A small network was trained on invented records. Each row is its activation on one of them, seen along a few directions.
After each row come some of the record's fields: PASUL, GIPUN, NORU, ROLIR, NIBO.
Not every record has every field; a missing one is written missing.
Other fields move the rows too, some of them a lot.
In the rows, zero is written as 500.
Random noise pushes rows far along 5 fixed directions. That doesn't count. These rows show it; they differ only by the noise:
[572 509 547 727 499 419 454 127 414 476 510 717 819 411 441 456 696 313
 361 398]
[555 387 636 578 663 498 336 450 407 447 620 520 431 428 510 343 588 491
 536 411]
[518 461 626 415 490 552 424 467 395 441 517 549 325 544 417 574 457 462
 599 662]
[580 409 577 371 417 429 317 415 376 584 512 462 371 429 541 591 441 641
 481 553]
[520 475 603 387 377 447 307 291 382 493 424 628 408 515 439 711 481 496
 515 634]
[613 368 552 574 570 510 354 406 400 505 630 504 472 416 528 508 530 458
 546 452]
[658 382 485 531 422 416 347 301 384 624 574 484 578 355 578 607 502 543
 428 441]

[522 607 511 408 401 480 575 506 510 550 468 394 486 504 472 498 345 509
 429 588]	(PASUL gak; GIPUN bis; NORU madig; ROLIR ruvi; NIBO missing)
[533 473 598 472 505 515 544 580 451 464 566 450 424 502 481 389 461 514
 530 636]	(PASUL gak; GIPUN vizu; NORU luzo; ROLIR silu; NIBO pide)
[559 377 551 639 575 409 559 431 356 559 599 540 649 382 581 343 628 625
 415 370]	(PASUL gak; GIPUN fav; NORU bipu; ROLIR zunik; NIBO missing)
[592 452 478 354 369 396 413 482 416 711 538 348 424 431 616 537 424 738
 423 524]	(PASUL retuv; GIPUN vizu; NORU dozag; ROLIR zunik; NIBO missing)
[435 622 441 292 264 458 882 676 495 637 325 422 520 599 445 515 382 747
 419 698]	(PASUL retuv; GIPUN vizu; NORU bipu; ROLIR ruvi; NIBO missing)
[522 663 435 589 356 474 618 336 538 532 459 512 730 458 412 530 493 393
 337 537]	(PASUL gak; GIPUN fav; NORU nagu; ROLIR ruvi; NIBO missing)
[526 394 614 510 605 437 288 572 449 466 623 452 367 405 632 300 569 658
 471 374]	(PASUL gak; GIPUN fav; NORU luzo; ROLIR silu; NIBO pide)
[485 496 489 439 540 476 416 549 541 549 521 380 381 429 588 398 488 591
 501 449]	(PASUL retuv; GIPUN fesu; NORU dozag; ROLIR silu; NIBO missing)
[425 512 585 354 512 422 403 591 529 521 399 428 321 519 495 402 507 727
 445 499]	(PASUL retuv; GIPUN fav; NORU nagu; ROLIR silu; NIBO missing)
[498 407 434 486 466 405 479 460 499 524 445 557 511 505 561 635 573 626
 503 410]	(PASUL retuv; GIPUN fav; NORU denem; ROLIR silu; NIBO nabom)
[544 630 523 567 411 470 807 381 414 528 478 566 768 484 466 310 571 492
 309 553]	(PASUL gak; GIPUN bis; NORU denem; ROLIR zunik; NIBO pide)
[341 659 573 510 599 543 611 602 603 401 388 574 557 564 412 255 576 510
 408 501]	(PASUL retuv; GIPUN fav; NORU luzo; ROLIR ruvi; NIBO pide)
[577 391 500 469 534 506 447 625 399 561 595 422 424 426 609 492 458 590
 525 461]	(PASUL gak; GIPUN vizu; NORU luzo; ROLIR vit; NIBO pide)
[519 653 484 692 532 592 760 437 522 470 590 466 767 462 434 236 556 299
 403 469]	(PASUL gak; GIPUN bis; NORU dozag; ROLIR ruvi; NIBO missing)
[605 413 407 406 380 597 562 655 445 534 564 336 348 474 554 668 321 525
 567 667]	(PASUL gak; GIPUN fesu; NORU luzo; ROLIR silu; NIBO pide)
[515 499 462 426 392 550 544 582 485 504 475 444 433 523 506 662 396 578
 542 625]	(PASUL gak; GIPUN fav; NORU luzo; ROLIR silu; NIBO pide)
[500 464 422 508 526 520 660 638 507 524 492 458 511 531 522 509 495 529
 538 458]	(PASUL retuv; GIPUN vizu; NORU denem; ROLIR vit; NIBO nabom)
[557 402 465 639 519 586 553 461 458 442 590 629 577 535 478 714 553 326
 702 536]	(PASUL gak; GIPUN vizu; NORU bipu; ROLIR ruvi; NIBO missing)
[540 420 590 352 445 444 718 662 348 620 537 368 437 439 573 316 447 823
 427 586]	(PASUL gak; GIPUN fesu; NORU bipu; ROLIR zunik; NIBO missing)
[487 487 634 357 520 472 324 539 480 478 519 400 289 496 567 466 407 610
 555 545]	(PASUL gak; GIPUN bis; NORU madig; ROLIR ruvi; NIBO missing)
[456 562 563 512 525 527 423 493 509 409 472 533 438 539 414 473 521 444
 568 557]	(PASUL gak; GIPUN vizu; NORU nagu; ROLIR silu; NIBO missing)
[624 371 484 558 501 525 440 486 365 595 680 439 465 423 599 561 487 531
 586 493]	(PASUL gak; GIPUN vizu; NORU dozag; ROLIR zunik; NIBO missing)
[384 708 519 523 482 462 408 344 637 452 324 620 577 555 401 427 574 396
 422 476]	(PASUL retuv; GIPUN vizu; NORU dozag; ROLIR ruvi; NIBO missing)
[549 415 443 641 667 674 758 839 536 512 746 344 535 487 528 234 492 431
 595 460]	(PASUL retuv; GIPUN vizu; NORU luzo; ROLIR vit; NIBO pide)
[626 432 454 582 502 500 520 482 469 610 649 384 601 370 619 456 512 492
 477 380]	(PASUL gak; GIPUN bis; NORU dozag; ROLIR vit; NIBO missing)
[537 508 346 648 418 562 681 400 527 451 502 656 702 591 427 684 565 276
 577 568]	(PASUL retuv; GIPUN vizu; NORU luzo; ROLIR silu; NIBO pide)
[531 475 505 485 420 548 399 387 441 445 550 577 404 556 470 875 378 325
 655 676]	(PASUL gak; GIPUN fav; NORU madig; ROLIR ruvi; NIBO missing)
[553 385 487 532 520 510 401 557 502 508 587 448 472 454 616 476 476 564
 535 378]	(PASUL gak; GIPUN bis; NORU luzo; ROLIR ruvi; NIBO pide)
[445 487 546 357 579 609 427 723 540 451 501 446 211 629 434 580 414 505
 703 598]	(PASUL retuv; GIPUN vizu; NORU nagu; ROLIR vit; NIBO missing)
[572 336 531 619 669 563 400 586 440 431 667 501 442 493 576 539 521 439
 682 466]	(PASUL gak; GIPUN vizu; NORU luzo; ROLIR ruvi; NIBO pide)
[462 426 458 397 452 422 277 498 566 541 412 427 401 473 592 565 428 679
 436 364]	(PASUL retuv; GIPUN fesu; NORU luzo; ROLIR ruvi; NIBO pide)
[472 598 450 328 264 480 652 456 492 581 300 545 509 615 451 760 441 551
 448 712]	(PASUL retuv; GIPUN vizu; NORU denem; ROLIR ruvi; NIBO pide)
[480 466 554 562 535 415 253 336 487 450 497 543 551 418 545 441 579 525
 488 362]	(PASUL gak; GIPUN bis; NORU bipu; ROLIR silu; NIBO missing)
[602 446 427 458 275 537 676 508 365 616 603 464 528 481 562 676 355 544
 480 671]	(PASUL gak; GIPUN fav; NORU luzo; ROLIR zunik; NIBO pide)
[373 481 573 556 560 373 181 299 565 373 354 739 543 566 481 534 646 472
 470 315]	(PASUL retuv; GIPUN bis; NORU luzo; ROLIR ruvi; NIBO pide)
[503 366 556 492 616 380 329 609 524 519 474 461 404 425 637 401 599 781
 470 233]	(PASUL gak; GIPUN fav; NORU denem; ROLIR ruvi; NIBO nabom)
[441 480 517 481 451 439 507 413 489 475 393 603 589 522 508 578 532 497
 423 529]	(PASUL retuv; GIPUN fesu; NORU luzo; ROLIR ruvi; NIBO pide)
[565 466 441 568 495 526 488 432 479 486 536 582 585 536 496 661 500 297
 542 548]	(PASUL retuv; GIPUN vizu; NORU luzo; ROLIR vit; NIBO pide)
[525 458 393 587 478 638 444 399 544 468 508 578 523 571 445 832 482 243
 656 525]	(PASUL retuv; GIPUN fesu; NORU dozag; ROLIR ruvi; NIBO missing)
[468 530 495 380 361 481 471 467 448 509 488 575 464 556 442 606 473 465
 532 626]	(PASUL retuv; GIPUN vizu; NORU luzo; ROLIR vit; NIBO pide)
[501 496 403 453 410 416 619 487 520 660 445 418 657 367 587 476 469 650
 328 421]	(PASUL retuv; GIPUN fesu; NORU bipu; ROLIR vit; NIBO missing)
[545 425 565 537 526 530 529 464 430 445 579 511 448 483 510 499 516 431
 550 548]	(PASUL gak; GIPUN fesu; NORU madig; ROLIR silu; NIBO missing)
[577 441 557 461 355 491 613 455 333 625 571 468 490 477 532 597 399 552
 485 669]	(PASUL gak; GIPUN fav; NORU madig; ROLIR zunik; NIBO missing)
[492 581 412 433 453 544 494 548 615 555 472 411 447 501 475 595 379 510
 480 534]	(PASUL retuv; GIPUN fav; NORU nagu; ROLIR ruvi; NIBO missing)
[478 608 541 549 605 549 615 586 573 431 522 436 551 545 445 250 479 408
 429 526]	(PASUL retuv; GIPUN bis; NORU luzo; ROLIR ruvi; NIBO pide)
[504 491 534 319 422 549 447 592 413 472 535 459 269 547 499 608 348 513
 619 648]	(PASUL gak; GIPUN bis; NORU luzo; ROLIR vit; NIBO pide)

Which values does each new row have?
[488 543 440 565 499 461 520 498 561 522 485 490 613 500 515 379 513 535
 425 402]	(PASUL retuv; GIPUN vizu; NORU luzo; ROLIR ruvi; NIBO pide)
[571 495 494 656 428 498 508 231 452 458 552 638 684 458 442 636 586 239
 506 545]	(PASUL gak; GIPUN fesu; NORU madig; ROLIR silu; NIBO missing)
[528 569 511 644 486 546 585 323 465 407 512 708 701 540 374 582 625 237
 554 549]	(PASUL gak; GIPUN vizu; NORU nagu; ROLIR vit; NIBO missing)
[496 533 501 390 300 432 513 329 414 593 463 564 525 521 497 688 474 567
 431 637]	(PASUL retuv; GIPUN fav; NORU dozag; ROLIR zunik; NIBO missing)
[603 581 420 547 389 421 452 320 497 573 489 514 723 343 558 501 485 467
 332 436]	(PASUL gak; GIPUN bis; NORU luzo; ROLIR vit; NIBO pide)
[485 561 610 455 425 372 425 361 449 535 408 623 567 506 499 551 554 533
 426 501]	(PASUL gak; GIPUN vizu; NORU madig; ROLIR vit; NIBO missing)
[531 422 477 516 491 543 524 548 521 483 509 486 524 497 526 551 458 471
 516 455]	(PASUL gak; GIPUN fesu; NORU luzo; ROLIR ruvi; NIBO pide)
[484 614 416 537 376 495 674 436 544 465 368 631 648 595 401 652 517 411
 495 529]	(PASUL gak; GIPUN vizu; NORU denem; ROLIR ruvi; NIBO nabom)
[463 509 532 453 523 539 450 570 528 440 526 455 408 541 454 517 419 481
 551 604]	(PASUL retuv; GIPUN fav; NORU luzo; ROLIR ruvi; NIBO pide)
[447 512 585 532 482 532 414 387 463 398 480 635 435 585 425 643 494 305
 631 602]	(PASUL gak; GIPUN vizu; NORU madig; ROLIR ruvi; NIBO missing)
[648 455 463 476 426 351 533 566 457 742 594 197 555 300 705 325 388 746
 305 409]	(PASUL gak; GIPUN vizu; NORU madig; ROLIR ruvi; NIBO missing)
[589 358 472 591 529 504 647 572 444 563 620 455 578 427 591 496 529 574
 533 428]	(PASUL gak; GIPUN fav; NORU bipu; ROLIR ruvi; NIBO missing)
[382 495 519 602 666 564 593 605 583 368 419 599 532 599 433 393 635 457
 592 420]	(PASUL retuv; GIPUN vizu; NORU bipu; ROLIR ruvi; NIBO missing)
[378 555 587 332 543 456 385 595 551 494 350 497 284 562 525 448 492 662
 505 511]	(PASUL retuv; GIPUN vizu; NORU denem; ROLIR ruvi; NIBO pide)
[574 338 479 447 437 458 506 556 424 600 526 459 467 457 608 656 471 661
 569 484]	(PASUL gak; GIPUN vizu; NORU bipu; ROLIR ruvi; NIBO missing)
[541 536 317 471 319 588 727 501 558 620 469 412 576 487 484 679 356 430
 469 596]	(PASUL retuv; GIPUN fesu; NORU dozag; ROLIR ruvi; NIBO missing)
[543 479 514 430 491 507 441 621 476 540 553 355 357 465 518 468 425 611
 552 551]	(PASUL gak; GIPUN vizu; NORU nagu; ROLIR silu; NIBO missing)
[440 601 528 305 406 439 417 516 517 498 441 488 352 518 437 464 391 511
 465 631]	(PASUL retuv; GIPUN vizu; NORU luzo; ROLIR vit; NIBO pide)
[497 407 646 492 595 493 480 565 346 452 557 550 384 495 518 373 551 634
 522 523]	(PASUL gak; GIPUN fav; NORU luzo; ROLIR zunik; NIBO pide)
[430 540 659 460 456 470 338 325 378 434 439 700 403 582 434 607 561 449
 574 621]	(PASUL gak; GIPUN vizu; NORU dozag; ROLIR zunik; NIBO missing)
[394 629 617 437 422 371 444 332 462 472 315 667 574 510 410 479 606 552
 367 506]	(PASUL gak; GIPUN fav; NORU nagu; ROLIR vit; NIBO missing)
[475 448 523 581 593 511 550 556 481 467 502 505 531 478 532 412 557 545
 524 401]	(PASUL gak; GIPUN fesu; NORU bipu; ROLIR ruvi; NIBO missing)
[597 542 426 594 418 535 634 428 498 577 567 397 635 436 499 529 427 361
 448 538]	(PASUL gak; GIPUN fesu; NORU madig; ROLIR ruvi; NIBO missing)
